A small network was trained on invented records. Each row is its activation on one of them, seen along a few directions.
After each row come some of the record's fields: SOVU, TAZE, GASI, LOLE, TEFE, TIPO.
A field that a record lacks is left out.
The largest differences between rows may come from other fields.
Random noise pushes rows far along 4 fixed directions. That doesn't count. These rows show it; they differ only by the noise:
[   4  428  112 -292 -325  -55 -373   72 -348  -27 -104  439 -136  109
  206   26  126  -99]
[  96 -211  -77  138  -89   41  203    9   30   22  -13 -265   39  128
   28  106 -163  -76]
[ 131   63 -248   96  139  -94   46  173 -102  228  288  -59  322 -136
   -1 -494  160  303]
[  87  -98   49   37 -171   84  110   28  -79  -29 -106  -73  -54  140
   65  169 -141 -200]
[ 232 -163 -131  156  -64   36  434  132  -45  113   96 -234  133  -13
   54 -108 -130  -56]
[-234    6 -437   76   99 -332 -568 -184  211  120  247 -350  233  212
  -13 -140  147  640]

[-224 -442   35  195  -40  -21   57 -175  257 -179 -188 -342 -115  322
  -64  521 -318 -138]  SOVU=roni TAZE=bef GASI=lised TEFE=rus TIPO=roden
[ 275  -33 -175   16 -340  -47  430  -27  -28    1   50 -143  -40   12
  150   21  -84   15]  SOVU=roni TAZE=bef GASI=tep LOLE=gevol TIPO=roden
[-148  167   69  -82  129   -9 -404   15  -77    8   53  261   91  -79
  -26 -218  280  155]  SOVU=roni TAZE=bikep GASI=tep TEFE=rus TIPO=mudo
[  -5  -94  229  -16 -100  263  -33 -103 -119  -94 -294  -31 -227  157
  -10  409 -214 -358]  SOVU=kuz GASI=tep TEFE=ros TIPO=gefef
[  26 -414  342  319  245  254  182  222    0 -190  -35  234  196  -40
 -302 -171   35 -280]  SOVU=roni TAZE=bikep GASI=lised TEFE=rus TIPO=roden
[-198   43  302   -1  396  182 -238   49 -121   20  -78   93   17 -101
 -244  -12   -3 -104]  SOVU=kuz GASI=tep TEFE=rus TIPO=roden
[ -73    5 -132  -26 -156  -94   87  -61 -114  106  -40 -277 -114  235
  124  235 -305   92]  SOVU=kuz GASI=tep TEFE=rus TIPO=mudo
[-174 -158  146   58 -204  -72 -277  -59  238 -452  -83  314   57   91
  -95  -44  179  -44]  SOVU=roni TAZE=bikep GASI=tep LOLE=gevol TIPO=mudo
[-146  -60  201 -106 -205    9 -198 -133  128 -262 -259   59 -257  226
   49  476 -134 -329]  SOVU=kuz GASI=lised LOLE=gunuz TIPO=ded
[-110  -22 -167  -22  -70   46 -301 -278  -40  147 -183 -362 -222  362
  115  469 -220  129]  SOVU=kuz GASI=lised TEFE=rus TIPO=gefef
[  41  -45  331  181  235  311  102  379 -478   -1  -95  463  220  -89
 -250 -498   11 -105]  SOVU=kuz GASI=tep TEFE=ros TIPO=mudo
[ 196  249 -245 -188 -197 -137 -194 -108   46   91  173  122   47 -164
  192 -204  362  185]  SOVU=roni TAZE=bikep GASI=lised LOLE=gunuz TIPO=gefef
[ 315 -163 -378   48 -608 -256  632 -218  415 -119  122 -477 -134  163
  342  375 -193  -86]  SOVU=roni TAZE=bikep GASI=tep LOLE=gunuz TIPO=gefef
[-103  126  -83  -89  111 -172 -152  -25  160   54   84    5   -6  -71
   22  -13   75   85]  SOVU=kuz GASI=lised LOLE=gunuz TIPO=ded
[ 353 -316 -140  261  114  162  646  152  -24  192  150 -254  185 -171
  -30 -213 -145  -92]  SOVU=kuz GASI=lised LOLE=gunuz TIPO=gefef
[ 359  272  177 -301 -460  256  192  -63 -264  -58 -264  212 -393  -20
  334  381  -14 -480]  SOVU=roni TAZE=bikep GASI=lised TEFE=ros TIPO=ded
[ -65  -36   -6   69   -5  -14  115   96 -125   43  -12  -64   17   86
  -13  -39 -181   87]  SOVU=kuz GASI=tep LOLE=gevol TIPO=mudo
[  48 -419   54  365  244  111  737  131  271  -50   34 -364  164 -118
 -203  -59 -236 -207]  SOVU=roni TAZE=bikep GASI=tep TEFE=rus TIPO=ded
[-154 -374  -29  151  191  221 -236 -212    3  112 -203 -434  -92  317
  -94  371 -273   73]  SOVU=kuz GASI=lised TEFE=rus TIPO=mudo
[ 119  253  256 -332 -207  222  -70 -153 -124  -24 -268  217 -393  -56
  193  426   47 -428]  SOVU=roni TAZE=bikep GASI=tep LOLE=gunuz TIPO=mudo
[ 278 -279 -302  120 -702 -153  532 -107  180 -212   -7 -253  -14  266
  287  129 -152  -11]  SOVU=roni TAZE=bikep GASI=lised TEFE=ros TIPO=mudo
[  55 -172  150  162  -75  157  -67   60   26 -228  -73  353  139  -31
  -95 -231  236 -152]  SOVU=roni TAZE=bikep GASI=lised LOLE=gevol TIPO=gefef
[ -76 -165   98   63  429   96  -96  -97  258   16   77 -133   65 -185
 -226   -7  142   23]  SOVU=roni TAZE=bikep GASI=lised LOLE=gunuz TIPO=roden
[-196  -80  -51  -23  -13 -112 -320 -223  296 -119  -21 -163  -30   95
  -48  195   13   58]  SOVU=kuz GASI=tep LOLE=gunuz TIPO=gefef
[  81   16  249 -161 -246   23  433  -14   35 -160 -138  -72 -269  -41
  108  445 -275 -529]  SOVU=kuz GASI=tep LOLE=gunuz TIPO=roden
[ -88  241  573 -216   70  152 -221  234 -153 -193 -194  738 -148 -169
  -90    2  209 -517]  SOVU=roni TAZE=bikep GASI=lised LOLE=gunuz TIPO=ded
[ 216  715 -430 -361 -556 -475  264  148 -421  307  255   90  -78   50
  529 -193  -59  360]  SOVU=kuz GASI=tep TEFE=rus TIPO=mudo
[  -3   21  113   96  242   17  426  235 -150   98   77  -25  131 -172
 -156 -222 -172  -62]  SOVU=kuz GASI=tep TEFE=rus TIPO=roden
[ 297 -268 -103  125 -446  -87  747  -36  368 -225   55 -210  -50  -15
  151  179 -157 -312]  SOVU=roni TAZE=bikep GASI=tep LOLE=gunuz TIPO=gefef
[ 295 -332  -62  182  144  214  574   65  -13  136   78 -342  130 -169
  -71 -115 -167 -102]  SOVU=kuz GASI=tep TEFE=ros TIPO=mudo
[-113  225 -199 -242 -267 -305 -414 -241  267 -111  107  -32  -95   89
  179  135  191  233]  SOVU=roni TAZE=bikep GASI=tep LOLE=gunuz TIPO=zol
[ -96  -21  -33  -20 -215 -144   -6 -223  310 -199  -16 -250 -164  137
  110  427  -83  -63]  SOVU=roni TAZE=bikep GASI=tep TEFE=rus TIPO=roden
[  79 -175  153   56 -261  179  158 -126   48 -265 -240    4 -157  125
   -3  282 -150 -294]  SOVU=kuz GASI=tep LOLE=gevol TIPO=roden
[-274 -338   38  143  417   35 -327 -120  296  -41   43 -250  166  -23
 -290  -43   29  161]  SOVU=kuz GASI=tep LOLE=gunuz TIPO=mudo
[ -76 -225    5  127   21 -235  500  112  318 -139  121 -162   39  -18
  -72   76 -215 -137]  SOVU=roni TAZE=bef GASI=tep LOLE=gunuz TIPO=ded
[   9 -289   55  205  118  148   74   32  -50    4  -68 -121   45  136
 -120   81 -162  -44]  SOVU=kuz GASI=lised TEFE=rus TIPO=roden
[ 253   75   53   -2  461  216  476  225  -42  325  119 -110   70 -499
  -54 -245   16 -174]  SOVU=kuz GASI=lised LOLE=gunuz TIPO=ded
[ 131  -83  -54   67  133  149  401   38 -122  251  -14 -417  -57  -11
   -4  124 -318  -14]  SOVU=kuz GASI=tep TEFE=rus TIPO=mudo
[  -8  286  245 -254 -328   22 -232  -26 -200 -174 -185  476 -236   95
  169  192  127 -252]  SOVU=roni TAZE=bikep GASI=lised TEFE=rus TIPO=roden
[-271  -43  362   56  603  240 -646   98  -65  -53    0  415  237 -243
 -434 -379  317  -26]  SOVU=kuz GASI=tep LOLE=gunuz TIPO=gefef

Which values does each new row have?
[ -94   -5 -159   56  -72 -204  146   17   44   46   34 -274  -19  201
   75  145 -263  108]  SOVU=kuz GASI=lised TEFE=rus TIPO=ded
[ 207   73  291  -13  229  318  198  313 -330   93  -66  314   88 -276
 -101 -313   82 -296]  SOVU=kuz GASI=lised TEFE=ros TIPO=ded
[ 139  155  139 -183 -236  126 -209 -110 -119 -154 -139  345 -108  -71
   98   41  263 -170]  SOVU=roni TAZE=bikep GASI=lised TEFE=ros TIPO=roden
[ -40  336 -466 -131  -14 -280 -225  -83 -177  376  228 -267   47  117
  186 -161  -13  639]  SOVU=kuz GASI=tep TEFE=rus TIPO=mudo
[  84  266  289 -144   38  227  -19  188 -421   47 -110  379  -54 -136
  -32 -127   20 -241]  SOVU=kuz GASI=tep TEFE=ros TIPO=gefef
[ -56 -118  106   37  170  -91  587  124  195    4   45 -195   11 -182
 -100   57 -211 -250]  SOVU=roni TAZE=bef GASI=tep LOLE=gunuz TIPO=ded
[ 211 -274  246   98 -101  349  224  121 -259 -106 -213  186  -29   41
  -63   -1 -133 -331]  SOVU=kuz GASI=lised TEFE=ros TIPO=mudo
[  54  173   62 -145 -218  105  -79 -135 -141   25 -197   94 -231  112
  171  287    5 -185]  SOVU=roni TAZE=bikep GASI=lised TEFE=rus TIPO=gefef
[-268  207 -179  -78  -28 -363 -236 -130  313  -69  110 -172  -35   97
   88  134   64  263]  SOVU=roni TAZE=bikep GASI=lised TEFE=rus TIPO=ded
[-201  -66 -324  107  171 -175 -403 -171   60  155  139 -319  121  211
  -28  -11  -14  507]  SOVU=kuz GASI=lised TEFE=rus TIPO=roden
[ -59  234  256 -214 -354   13 -246   46 -357 -137 -258  412 -271  276
  152  316 -102 -252]  SOVU=kuz GASI=lised TEFE=rus TIPO=roden
[-136 -124  196   -6  383  261 -475 -109   -9   16 -105  109   13  -72
 -225  -11  154  -15]  SOVU=kuz GASI=tep LOLE=gunuz TIPO=mudo
[  22  194 -258  -27 -110 -254 -128  -15   25   40  232   64  124  -10
  152 -215  213  342]  SOVU=roni TAZE=bikep GASI=lised TEFE=rus TIPO=roden
[ 386  106  127 -170 -113  396  274   74 -449  223 -191   68 -194 -107
  176   84 -100 -325]  SOVU=kuz GASI=lised TEFE=ros TIPO=mudo
[ -38  410 -184 -264 -327 -453 -132   84   -1  -28  179  231  -15   -1
  253 -112  116  152]  SOVU=kuz GASI=lised LOLE=gunuz TIPO=ded
[ 279 -384   18  341   31  285  587  225 -206   37  -49  -80  187   -2
  -95 -250 -205 -110]  SOVU=kuz GASI=lised TEFE=ros TIPO=mudo
[-296  155  142 -184   41   39 -785 -231  -10  -73 -186  180 -160  179
   -7  240  227   92]  SOVU=roni TAZE=bikep GASI=lised TEFE=rus TIPO=mudo
[ -71 -142  349   11  411  217   -2  -26  149  -75  -69   75  -13 -264
 -279   51  104 -275]  SOVU=roni TAZE=bikep GASI=tep LOLE=gunuz TIPO=roden
[-289 -353  513   87  180  429 -563 -143  -35 -324 -430  263 -148  207
 -318  323  -43 -336]  SOVU=kuz GASI=tep LOLE=gevol TIPO=mudo
[ 381   35  -66    2 -370  146  370   44 -166  -25  -30  130  -21  -69
  178 -114    4 -173]  SOVU=kuz GASI=tep LOLE=gevol TIPO=gefef
